These are the activations of a small neural network, seen along a few directions. Each row is one input.
Each table varies a few parts of the input and shows all the possible inputs, shuffled.
Descriptions start from the smaller parts, as in this example, which fits no table here: values(2) and (point or line(11) or (ring(5) and line(6))).
Shared parts are said once, and a part with two or three values counts as separate values.
(in the rows, 128 means zero)

Other details of the inputs vary at random and push rows far along two fixed directions, the same in every table; ignore that.

A family of inputs:
x1: [147  94 169 159 127 164 102 171 111 172 136 171 128]
x2: [ 99 142  87 101  83  80 139 117 115 109  71 192 143]
x3: [157 119 169 162 128 153  80 147  94 167 166 152 140]
x4: [119 171  94 100 108  76 117  76 104 107  93 189 150]
x5: [109 164  75  49 194  98 187  75 195  37 121  79 112]
x6: [128 120 162 182  86 152  97 150  83 184 165 115 132]
x7: [108 143  89  94  89  83 135 115 111 106  72 202 132]
x8: [134 100 159 180  96 152 108 186 113 184 133 132 144]
x9: [103 175  78 117  96  66 124  99 106 106 104 175 155]
x10: [137  99 154 181 104 152 112 185 116 185 133 134 149]
x11: [100 147  90  94  82  87 131 117 103 101  67 194 123]
x12: [155  74 160  98 211 192 164 146 198 106 145  58  88]
x13: [100 156  68  58 170  95 210  66 193  60 120  55 111]
x14: [136  96 160 176 107 154 106 187 107 175 135 144 134]
x15: [127 120 160 185  95 150  87 157  86 172 167 119 131]
x16: [135 120 161 187 118 145  99 148 102 178 170 133 149]
x17: [120 147  99 106  76  82 130 111 104 101  47 176 132]
x18: [ 92 180  85 116  82  70 116 103  95 100  99 165 141]
x19: [ 96 169  81 122  80  64 132  92 102 112 105 164 153]
x20: [137 128 164 172 106 157  71 162  86 160 166 134 127]
x21: [140 102 148 121 195 181 180 117 186 127 184  16 103]
x22: [109 164  70  50 188 100 183  78 194  37 121  76 107]
x23: [139 127 163 181 127 147  88 156 103 170 169 142 146]
x24: [ 99 173  76 123  92  64 129  95 109 108 105 170 156]
x25: [ 99 172  82 124  97  62 131  93 109 109 106 173 161]
x26: [125  93 149 117 183 185 170 170 196 111 144  16  86]
x27: [ 88 178  83 123  78  68 120 100  98 102 100 160 142]
x28: [100 167  82 123  92  63 138  88 105 115 106 169 164]
x29: [157 119 164 162 122 154  77 150  93 166 166 149 134]
x30: [154  91 173 161 123 165 100 163 112 172 127 164 135]
x31: [121 166  86  97 100  76 114  79 100 105  94 185 145]
x32: [166  95 177 171 120 158 102 164 111 171 117 154 138]
x33: [152  76 160  96 200 194 158 150 196 102 145  52  77]
x34: [100 146  90 104  99  79 147 112 122 112  70 198 152]
x35: [127 162  94  98 103  71 119  70 102 110  89 184 145]
x36: [138 116 158 183  89 154 107 139  91 192 166 118 141]
x37: [163 103 164 102 219 182 143 114 187 109 171  44  83]
x38: [100 172  84 123  82  72 155  72 106 131  99 160 164]
x39: [139  84 145 115 205 182 174 167 199 111 152  41  91]
x40: [127 151  78  37 189 101 180  55 190  44 106  77  92]
x41: [130 142  97 107  95  76 141 104 115 107  52 189 152]
x42: [ 98 173  86 122  87  66 149  80 107 127 102 164 163]
x43: [130 119 160 184  82 158 102 142  83 188 161 111 132]
x44: [145 124 162 171 113 153  76 158  95 163 170 142 136]
x45: [138 103 150 119 200 175 174 124 188 123 187  20 103]
x46: [100 176  83 116  88  67 120 100 103 104 104 173 150]
x47: [ 99 140  73  59 176  98 218 104 211  59  84  70 121]
x48: [149  89 161 156 119 164  99 175 107 171 138 167 123]
x49: [139  83 150 116 210 181 177 165 200 111 153  44  97]
x50: [117 167  96  99  83  77 107  78  89 105  84 172 126]
x51: [164  80 163 105 197 187 161 150 196 100 135  41  79]
x52: [140  89 159 164 114 161 103 178 111 174 138 157 134]
x53: [128  89 150 113 193 186 167 171 190 103 147  29  76]
x54: [162 111 171 160 112 154  71 136  90 172 155 144 122]
x55: [135 104 162 183 112 152 115 182 120 186 131 137 153]
x56: [130  93 166 163 100 165  94 182  99 169 133 147 120]
x57: [156  86 166 159 115 166  96 167 108 171 128 160 130]
x58: [107 165  82  36 179 105 175  74 181  29 111  68  85]
x59: [ 96 174  81 122  85  64 125  96 106 106 105 168 151]
x60: [117 176  95 102 108  72 121  85 104 104  98 189 152]
x61: [149  89 166 157 124 163 102 172 108 171 138 170 129]
x62: [148 106 159  96 202 191 132 127 173  95 173  31  69]
x63: [138 115 154 184 110 146  95 152  97 177 172 129 145]
x64: [140  88 164 164 119 159 106 175 111 175 138 160 140]
x65: [146 128 164 174 129 152  83 153 102 166 169 147 145]
x66: [107 143  95  96  79  88 128 109 104 102  57 187 130]
x67: [141 122 160 179 124 146  87 157 100 169 171 141 147]
x68: [154 120 169 162 114 154  73 151  90 165 166 147 130]
x69: [140 103 143 121 190 183 177 119 186 126 184  13  98]
x70: [ 97 169  83 119  71  67 142  85 100 124 103 159 154]
x71: [137 100 163 178 122 153 113 182 114 178 134 150 143]
x72: [160 113 168 160 128 156  76 139  93 170 161 152 137]
x73: [130 131  82  46 180 106 202  88 204  41  69  82  99]
x74: [117 155  81  35 184 105 175  63 187  38 111  77  92]
x75: [134 113 151 126 214 173 156 135 195 107 187  32  99]
Each input here is: line(5) and (line(6) or line(9)).
The inputs of x20 and x22 match in every part but the line(5) part. If x17 is changed in the same way as x20 into x22, which row does it become?
Answer: x73
A walk changes only the line(9) part. It starts at x38 and steps to x42. List the rest of the walk in order.
Answer: x16, x75, x23, x65, x60, x4, x37
A walk changes only the line(9) part. It starts at x69 and steps to x13. List the rest of the walk in order.
Answer: x63, x24, x9, x22, x29, x31, x40
Which other rows does x53 become when the line(5) part takes its other values? List them by row number.
Answer: x14, x39, x49, x71
Which other rows does x14 become when the line(6) part takes its other values? List them by row number.
Answer: x2, x7, x8, x33, x51

A family of inputs:
x76: [122 113 136 145  89 125 105 153  93 157 103 183 133]
x77: [128 152 136 153 104 116  76 141  86 140 137 176 145]
x78: [115 132 143 170 119 135 111 163 119 153 154 126 149]
x79: [141 126 145 148 125 140  87 144 102 139 161 139 122]
x80: [144 113 151 105 163 173 126 121 148 118 168  71  90]
x81: [155  93 152 122 168 166 144 151 168 121 121  73 104]
x82: [134 103 150 121 181 167 140 174 172 111 137  91 104]
x83: [129 122 147 168 104 141 125 137 109 162 144 116 137]
x84: [120 127 116 144  80 101 104 154  89 142  93 202 147]
x85: [ 91 163  78 126  86  70 140 111 112 112 107 161 155]
x86: [106 135 126 165  80 115 111 135  91 166 134 158 149]
x87: [101 147  71  59 109  81 173  94 137  81  58 154 121]
x88: [100 152  66  49 130  75 194  74 167  47  47 130 116]
x89: [141 155 126 147  77  94  81 108  77 144 106 176 151]
x90: [157  89 150 105 209 169 168 137 197 118 145  91 110]
x91: [126 110 139 125 152 168 157 134 159 134 165  56 107]
x92: [134 123 152 144 120 147  88 132 101 148 156 138 116]
x93: [116 176  60  47 168  66 175  39 165  52  93 146 138]
x94: [148 115 153 104 183 169 140 112 164  99 160  52  85]
x95: [142 116 149 168 134 136 125 135 119 178 163 142 164]
x96: [138 126 144 171 108 133 118 141 115 165 137 108 145]
What is each input in this table made of?
Answer: values(3) and (point or line(6))
The inputs of x88 and x94 match in every part but the values(3) part. If x87 is changed in the same way as x88 into x94, which row does it become?
Answer: x80
Which other rows does x83 become when the line(6) part takes its other values? List them by row number.
Answer: x78, x85, x86, x91, x96

A family of inputs:
x97: [123 122 127 140 130 134 136 132 132 137 146 109 126]
x98: [132 127 130 126 143 139 121 137 134 126 152 130 125]
x99: [121 152 121 148  73  97  89 116  75 146 105 186 151]
x100: [129 111 135 130 142 136 132 146 140 134 127 125 133]
x101: [139 133 140 134 140 137 129 121 135 135 143 116 136]
x102: [145 112 137 124 137 139 125 128 136 137 125 125 117]
x103: [131 128 130 143 128 132 128 130 131 132 139 100 128]
x104: [132 132 140 132 125 138 127 126 126 132 136 103 124]
x105: [125 122 127 140 133 133 137 131 134 139 148 112 129]
x106: [103 167  65  72 151  70 185  71 165  62  93 104 132]
x107: [131 123 136 134 146 140 134 151 143 131 125 131 130]
x108: [123 122 135 126 132 144 122 128 126 130 142 118 115]
x109: [134 109 139 131 131 140 133 139 137 128 125 122 124]
x110: [146 112 138 121 143 137 127 129 133 138 126 126 122]
x111: [128 131 104  87 142 112 153 100 154  98 100 117 111]
x112: [136 128 141 130 147 136 119 123 126 129 139 119 128]
x113: [126 124 137 132 133 137 135 125 133 138 147 118 125]
x114: [142 114 142 141 121 134 118 135 108 145 124 156 134]
x115: [132 128 131 145 132 131 129 128 132 133 140 103 129]
x116: [122 124 126 135 123 138 136 136 127 136 143 103 124]
x117: [113 143 121 155  76  96 106 144  87 150  91 199 153]
x118: [133 130 141 137 132 134 127 121 132 133 139 109 126]
x119: [138 131 130 142 140 133 130 127 136 135 144 111 139]
x120: [128 126 134 139 123 127 108 141 108 140 145 152 134]
x121: [123 131 105  93 142 116 159 102 151  89 102 122 112]
x122: [126 123 132 129 135 137 119 138 131 124 148 123 116]
x123: [128 120 139 134 147 136 135 151 137 131 124 128 127]
x124: [123 122 135 128 136 142 123 126 128 131 143 121 117]
x125: [129 129 135 139 122 137 110 129 111 147 142 153 138]
x126: [127 124 138 130 138 136 136 125 130 140 147 119 130]
x127: [103 169  71  64 142  77 162  82 160  49  91 113 115]
x128: [ 93 162  68  57 151  83 178  69 165  58  95 119 115]
x129: [137 130 136 133 141 132 113 134 132 120 143 119 122]
x130: [141 112 139 129 138 143 132 130 132 128 127 129 118]
x131: [129 126 125 137 138 136 137 131 136 140 150 117 136]
x132: [143 113 137 122 130 141 124 131 132 136 122 119 113]
x133: [150 116 136 121 142 142 126 129 138 138 128 129 125]
x134: [135 129 136 133 138 133 112 135 131 119 142 116 119]
x135: [120 138 115 148  79  98 104 138  94 154  98 203 169]
x136: [125 116 135 145 108 133 114 152 118 146 119 143 135]
x137: [123 126 136 127 123 142 134 130 126 136 142 109 120]
x138: [124 121 138 135 135 140 133 153 137 128 120 121 118]
x139: [127 112 134 133 137 137 130 146 143 133 126 124 129]
x140: [132 130 141 135 128 136 126 123 130 133 138 106 124]
x141: [145 115 137 126 142 146 132 131 135 129 130 134 125]
x142: [133 131 141 146 117 131 101 126 108 141 132 139 132]
x143: [127 121 136 125 145 140 125 126 127 133 145 125 124]
x144: [108 144 103  95 137 110 162  96 151  99 121 111 119]
x145: [135 130 141 137 135 133 128 121 133 134 141 112 129]
x146: [119 151 102  92 138 108 140 111 144  81 115 106 114]
x147: [126 122 128 138 138 132 138 131 131 140 148 114 133]
x148: [131 130 130 140 125 135 128 132 127 132 138  97 127]
x149: [122 134 121 144  62 101 107 136  79 148  92 190 154]
x150: [124 123 138 132 132 142 134 156 133 128 119 117 118]
x151: [126 153 119 147  85  88  89 126  77 140 112 195 159]
x152: [134 128 131 145 135 129 129 127 134 134 142 106 132]
x153: [140 112 137 128 138 141 134 138 141 130 128 129 134]
x154: [135 128 140 133 142 137 117 122 130 128 138 117 123]
x155: [123 124 135 123 129 146 123 131 123 130 140 114 115]
x156: [133 110 139 130 127 141 133 140 135 128 123 119 122]
x157: [126 120 138 137 142 137 134 151 141 130 123 126 123]
x158: [123 125 136 131 126 140 134 127 130 137 144 112 121]
x159: [132 130 139 127 132 142 116 127 123 126 134 108 118]
x160: [125 124 131 127 132 138 119 140 129 123 146 120 114]
x161: [136 129 142 134 141 132 130 121 130 135 141 113 133]
x162: [131 138 119 137  65 101  98 126  76 156  90 191 145]
x163: [130 127 135 129 138 140 136 125 135 140 149 123 132]
x164: [128 123 132 129 139 136 120 137 132 125 149 126 118]
x165: [138 112 138 128 131 145 131 133 129 126 125 124 113]
x166: [125 114 133 128 127 142 130 151 136 131 122 115 123]
x167: [135 109 139 131 134 138 134 138 139 129 126 124 127]
x168: [121 128 107  92 147 109 163 110 155  93 103 121 128]
x169: [130 157 116 147  84  92  89 125  83 140 114 198 162]
x170: [126 112 134 133 133 139 130 146 142 132 124 121 126]
x171: [ 80 190  44  68  77  38 148  76 109  68  63 188 142]
x172: [139 132 138 130 146 141 118 122 131 128 141 122 130]
x173: [138 114 138 124 127 148 131 136 125 126 123 120 113]
x174: [110 147 107 155  65  93 110 124  80 155 113 181 157]
The inputs of x154 and x159 match in every part but one. If x164 is changed in the same way as x154 into x159, which row does it become?
Answer: x171
What is each input in this table made of?
Answer: line(6) and (line(5) or (values(2) and line(4)))
Which other rows does x113 become when the line(4) part takes its other values? List them by row number.
Answer: x105, x128, x164
A walk changes only the line(4) part. It starts at x122 and steps to x124. List the rest of the walk in order.
Answer: x144, x97
Which other rows agree with x161 in the line(6) part? List them by row number.
Answer: x100, x106, x110, x112, x114, x120, x123, x126, x143, x147, x151, x168
Which other rows agree with x136 in the line(6) part? List them by row number.
Answer: x99, x103, x108, x127, x132, x138, x140, x156, x158, x160, x165, x174
Which other rows does x97 become when the values(2) part takes its other values? List them by row number.
Answer: x115
